A small network was trained on made-up records. Each row is its average activation on records with the value named, seen along a few directions.
Related values have similar rows: they may be neighbours, one step apart, or belong to one group.
In the rows, 500 means zero.
Strong random noise was added to every row along 4 fixed directions; ignore it. To show where, here is one row again and again, with new noise each time:
[407 500 441 617 404 505 497 461 463 505 475 499 400 478 601 549 440]
[448 618 334 490 451 366 533 497 442 376 478 501 387 423 453 528 411]
[495 806 232 357 610 230 615 540 352 292 518 554 342 524 287 544 378]
[515 508 408 603 537 454 488 573 425 457 376 555 303 598 598 552 477]
[530 622 249 509 579 333 507 589 379 312 364 547 235 520 439 523 431]
[303 483 461 697 350 607 497 360 442 594 547 478 411 476 638 566 410]


Values of C:
c7: [523 610 653 501 686 591 580 414 487 658 610 539 559 697 498 447 533]
c15: [549 459 604 307 654 415 550 515 606 448 541 512 732 523 341 440 523]
c13: [592 256 486 659 635 645 374 616 452 582 343 491 420 698 501 439 552]
c2: [662 581 665 529 859 515 506 590 418 609 465 654 261 957 607 661 546]
c10: [617 471 496 522 572 526 390 622 386 455 366 557 404 561 497 449 625]
c1: [746 314 830 664 762 559 494 706 546 630 385 534 421 965 871 533 705]
c3: [681 296 447 374 520 403 397 761 547 372 321 494 620 353 429 376 557]
c5: [648 604 516 262 529 378 542 521 530 384 605 481 688 530 351 414 595]
c9: [442 384 408 742 553 658 379 465 510 569 324 481 317 481 626 438 535]
c12: [379 543 435 407 540 542 585 496 484 542 595 542 668 424 336 509 429]
c4: [533 152 529 681 562 742 295 544 580 568 261 462 466 437 650 519 552]
c8: [627 634 643 326 537 330 671 611 607 543 566 610 613 655 518 604 598]
c6: [386 624 414 566 512 612 492 401 415 603 580 573 504 506 469 527 478]
c11: [469 273 646 624 202 687 424 357 599 601 498 401 446 383 682 450 489]
c14: [584 337 580 472 193 513 398 562 620 378 418 387 487 215 582 465 588]
Each value of C is a pair of two hidden parts, and every pair occurs once (5 first parts, 3 second parts).
Changing only the second part turns c11 into c13. c14 has the same second part as c11; what does that change turn c14 into?
> c3
Changing only the second part turns c1 into c7. c8 has the same second part as c1; what does that change turn c8 into?
> c6

Values of L:
l2: [486 809 398 399 479 309 616 405 448 365 604 479 362 474 391 517 427]
l4: [652 392 646 457 368 395 450 710 744 418 340 516 619 225 616 535 621]
l6: [472 306 394 553 257 433 408 589 592 381 368 392 470 166 617 479 503]
l8: [342 232 610 723 359 851 460 322 614 739 547 403 646 549 623 464 487]
l7: [631 452 520 517 584 383 507 626 473 400 345 543 254 655 579 485 508]
l9: [517 441 733 440 499 544 558 510 527 649 664 487 769 578 573 509 580]
l1: [465 495 237 529 728 512 393 471 446 362 322 512 397 455 347 390 437]
l5: [557 526 503 367 367 466 451 520 498 455 542 490 638 350 366 410 547]
l3: [487 674 260 379 510 374 483 455 412 311 507 489 374 354 284 515 400]
The values of L form a tree with 2 forks.
List every value one step from l8, in the order listed.
> l9, l1
List every value one step from l6, in the order listed.
> l3
List every value one step from l2, in the order listed.
> l7

Values of K:
k9: [264 564 434 624 214 567 541 353 363 640 683 461 387 463 606 617 397]
k5: [300 785 555 619 599 652 632 205 449 689 708 568 431 702 454 596 393]
k8: [741 569 529 338 934 332 631 913 521 462 361 696 600 799 415 647 590]
k7: [296 373 496 616 440 731 431 323 436 642 559 483 572 505 464 433 411]
k3: [629 326 768 511 547 755 403 491 504 718 563 514 765 703 577 429 675]
k4: [163 874 449 565 422 572 671 187 262 668 907 517 439 508 372 592 353]
k1: [455 302 590 693 426 605 440 520 526 557 365 496 384 563 728 511 486]
k6: [432 485 286 529 564 516 416 419 426 464 493 444 446 393 469 469 480]
k2: [519 617 522 475 689 453 648 413 412 529 637 495 357 804 486 552 452]
The values of K form a tree with 2 forks.
List every value one step from k7, in the order listed.
> k3, k6
List every value one step from k5, in the order listed.
> k1
List every value one step from k9, in the order listed.
> k4
